A small network was trained on made-up records. Each row is its average activation on records with the value named, seen along a few directions.
Related values have similar rows: they may be neighbours, one step apart, or belong to one group.
(in the rows, 500 means zero)
Strong random noise was added to every row along 5 fixed directions; ignore it. To show where, here is one row again and again, with new noise each time:
500, 476, 496, 468, 545, 573, 440, 490, 478, 441, 386, 491, 443, 545, 457, 497, 521, 499, 494, 466, 597
522, 437, 542, 580, 433, 500, 479, 491, 501, 511, 438, 499, 401, 526, 423, 410, 424, 448, 518, 428, 584
461, 409, 499, 624, 380, 376, 523, 600, 553, 425, 565, 552, 575, 600, 501, 489, 405, 480, 454, 424, 538
472, 499, 501, 442, 539, 542, 396, 493, 486, 395, 443, 511, 449, 596, 476, 477, 496, 524, 464, 542, 583
484, 522, 417, 325, 663, 631, 442, 413, 561, 462, 403, 461, 475, 460, 501, 596, 593, 506, 543, 490, 622
459, 556, 428, 336, 590, 545, 423, 371, 630, 463, 563, 484, 472, 460, 524, 528, 490, 497, 560, 564, 589
546, 417, 453, 363, 658, 633, 496, 382, 639, 698, 290, 415, 317, 386, 409, 543, 562, 398, 595, 429, 706


Viz, 14 values:
j7: 505, 466, 539, 436, 592, 677, 506, 444, 439, 736, 279, 482, 314, 461, 442, 494, 594, 455, 437, 655, 578
j5: 534, 373, 536, 638, 365, 308, 571, 569, 524, 654, 523, 523, 475, 477, 385, 456, 393, 419, 596, 386, 428
j13: 503, 545, 489, 409, 481, 371, 463, 475, 515, 460, 619, 464, 464, 538, 521, 481, 484, 519, 522, 678, 410
j1: 345, 547, 482, 342, 638, 465, 509, 516, 769, 431, 663, 498, 667, 465, 645, 638, 554, 471, 483, 581, 511
j8: 565, 590, 600, 574, 472, 632, 554, 598, 240, 464, 430, 536, 571, 446, 492, 518, 550, 636, 457, 510, 389
j2: 462, 280, 522, 599, 396, 339, 593, 699, 676, 557, 535, 520, 624, 563, 536, 567, 403, 413, 397, 369, 518
j4: 522, 555, 408, 556, 449, 491, 524, 434, 597, 441, 648, 479, 594, 359, 509, 515, 511, 508, 604, 409, 356
j12: 545, 541, 496, 541, 551, 676, 669, 434, 441, 766, 274, 417, 488, 258, 467, 530, 600, 457, 614, 341, 535
j11: 462, 697, 415, 380, 562, 518, 489, 474, 380, 334, 625, 532, 716, 600, 611, 615, 570, 645, 418, 589, 404
j6: 538, 368, 503, 312, 679, 580, 490, 536, 627, 879, 284, 428, 340, 514, 526, 555, 585, 462, 450, 601, 615
j10: 472, 505, 451, 587, 415, 288, 482, 603, 471, 419, 715, 584, 582, 620, 551, 503, 488, 570, 392, 632, 384
j9: 550, 477, 488, 390, 617, 622, 545, 424, 470, 568, 293, 458, 374, 414, 435, 546, 631, 430, 593, 392, 516
j14: 560, 492, 414, 507, 640, 670, 583, 449, 418, 436, 339, 406, 549, 310, 498, 580, 623, 483, 602, 286, 577
j3: 594, 645, 460, 378, 682, 624, 467, 334, 440, 519, 504, 458, 466, 401, 565, 591, 670, 550, 548, 545, 475
Viz is arranged as a line.
Question: What is the length, in steps, of the shortest route from j2 to j12?
Answer: 10
Question: Which values are neighbours of j13? Give them in the order they are listed.
Answer: j5, j10
Question: Which values are neighbours of j8? Give them in the order they are listed.
Answer: j7
Question: Which values are neighbours of j11? Give them in the order they are listed.
Answer: j6, j3

Dumo, 14 values:
s8: 526, 584, 569, 612, 359, 518, 422, 363, 540, 515, 609, 487, 336, 489, 481, 213, 278, 478, 518, 523, 539
s9: 390, 444, 520, 381, 470, 400, 297, 568, 498, 302, 455, 517, 379, 782, 407, 378, 423, 567, 368, 714, 529
s5: 585, 380, 402, 335, 754, 641, 495, 485, 518, 633, 152, 413, 349, 420, 412, 643, 761, 383, 570, 376, 672
s7: 532, 618, 497, 646, 521, 738, 691, 511, 204, 379, 377, 446, 686, 258, 493, 652, 670, 567, 583, 303, 433
s10: 528, 433, 615, 540, 463, 507, 414, 444, 578, 538, 456, 477, 272, 443, 393, 286, 405, 378, 559, 451, 536
s12: 589, 474, 409, 719, 313, 398, 698, 439, 491, 446, 732, 489, 645, 293, 585, 570, 425, 424, 667, 232, 403
s14: 479, 695, 611, 429, 448, 473, 406, 337, 436, 530, 670, 468, 420, 535, 570, 309, 380, 519, 528, 748, 372
s11: 480, 658, 529, 501, 464, 623, 548, 378, 455, 544, 599, 485, 622, 374, 561, 522, 460, 559, 623, 490, 380
s3: 578, 556, 591, 576, 302, 362, 583, 486, 416, 575, 710, 524, 554, 490, 520, 447, 418, 454, 548, 509, 420
s13: 565, 775, 554, 465, 452, 599, 300, 346, 195, 222, 652, 523, 463, 578, 497, 343, 469, 675, 499, 676, 300
s1: 529, 491, 520, 822, 290, 510, 626, 548, 459, 352, 487, 549, 650, 427, 484, 484, 463, 495, 546, 145, 473
s4: 469, 338, 461, 565, 427, 166, 538, 660, 728, 629, 663, 529, 522, 622, 508, 512, 405, 493, 407, 645, 498
s6: 453, 442, 423, 628, 498, 452, 569, 588, 554, 366, 544, 567, 684, 466, 517, 579, 442, 449, 507, 249, 530
s2: 491, 380, 616, 701, 423, 585, 582, 791, 221, 499, 222, 616, 545, 634, 479, 513, 594, 574, 313, 395, 446
Dumo is arranged as a line.
Question: Going along Dumo from s7 by way of its neighbour s2, in what order are s9, s5, s12, s4 met?
Answer: s4, s12, s5, s9
Question: Which values are neighbours of s8? Give them in the order they are listed.
Answer: s1
Question: Which values are neighbours of s14? Give them in the order they are listed.
Answer: s11, s3
